Here are a small network's activations along a few directions, averaged over the inputs that share one value of a field.
Values that are neighbours, or in one group, have similar rows; names and order tell nothing.
In the rows, 500 means zero.
Random noise pushes rows far along 4 fixed directions. That doesn't count. These rows show it; they differ only by the noise:
[500 658 637 312 601 927 329 514 374 667 638 432 476 567 228 672 618 385]
[651 527 524 455 485 669 303 416 382 356 576 469 600 512 291 606 704 549]
[468 315 602 670 187 327 355 483 605 170 443 750 225 544 624 256 574 611]
[444 279 498 407 386 479 290 566 571 497 460 577 538 602 497 444 466 641]
[415 420 475 480 553 485 458 503 541 457 492 547 487 609 574 528 455 508]
[162 106 514 408 331 301 373 715 779 645 355 719 334 709 779 271 194 634]


Values of Tilu:
y3: [741 504 473 576 654 516 479 433 310 391 573 535 618 503 346 532 656 537]
y7: [311 431 672 606 184 548 487 593 705 738 415 501 349 386 485 266 373 532]
y2: [263 277 231 306 443 400 528 770 570 737 460 461 602 512 478 440 260 553]
y11: [461 665 747 480 695 753 663 510 439 960 570 623 197 591 515 493 379 264]
y5: [530 332 692 524 376 463 311 486 525 632 397 695 431 534 497 235 436 688]
y9: [537 601 496 619 382 300 656 370 634 334 440 308 571 320 609 473 558 502]
y4: [430 447 409 577 607 366 611 416 559 265 482 573 460 592 706 525 461 514]
y6: [345 311 749 217 255 686 171 744 775 872 404 644 369 658 480 328 410 619]
y8: [495 703 505 532 339 550 630 701 431 531 547 570 217 324 475 345 532 406]
y10: [405 530 652 364 327 565 448 558 506 762 484 319 605 364 372 441 409 531]
y12: [834 887 473 642 331 581 466 423 269 112 675 393 385 181 125 620 934 354]
y1: [679 533 441 492 614 490 566 394 344 428 509 423 646 517 572 667 554 449]
The values of Tilu form 4 separate groups.
List the group mates of y2, in the order listed.
Answer: y8, y12
List the group mates of y11, in the order listed.
Answer: y3, y5
List the group mates of y10, in the order listed.
Answer: y7, y9

Values of Zagir:
k11: [498 638 429 731 634 364 750 346 565 368 494 400 548 393 635 557 471 431]
k3: [344 850 639 547 494 669 678 495 435 539 642 470 146 382 529 573 474 202]
k9: [465 255 475 565 468 364 362 561 521 328 444 651 513 618 571 377 469 617]
k8: [317 449 355 561 621 371 631 549 542 421 441 627 393 647 696 492 370 443]
k2: [623 445 556 458 409 565 397 480 452 645 479 436 628 425 336 461 539 594]
k6: [542 550 517 389 379 587 383 598 437 450 570 547 368 486 386 502 612 470]
k7: [366 631 429 298 666 669 563 730 436 807 555 426 480 526 380 578 405 359]
k10: [672 265 477 460 482 505 323 447 458 425 491 541 726 592 468 547 570 653]
k5: [546 640 445 573 508 476 606 440 538 442 514 326 594 369 428 561 576 461]
k4: [547 361 598 581 384 316 488 393 618 342 408 651 437 554 720 340 513 640]
k1: [470 417 679 540 318 457 432 453 599 559 421 607 320 511 564 319 471 562]
The values of Zagir form a ring.
A walk along Zagir starts at k4 and steps to its neighbour k10. Put k3, k9, k6, k1 in the order it reaches them.
Answer: k9, k6, k3, k1
List every value one step from k11, in the order listed.
Answer: k2, k5
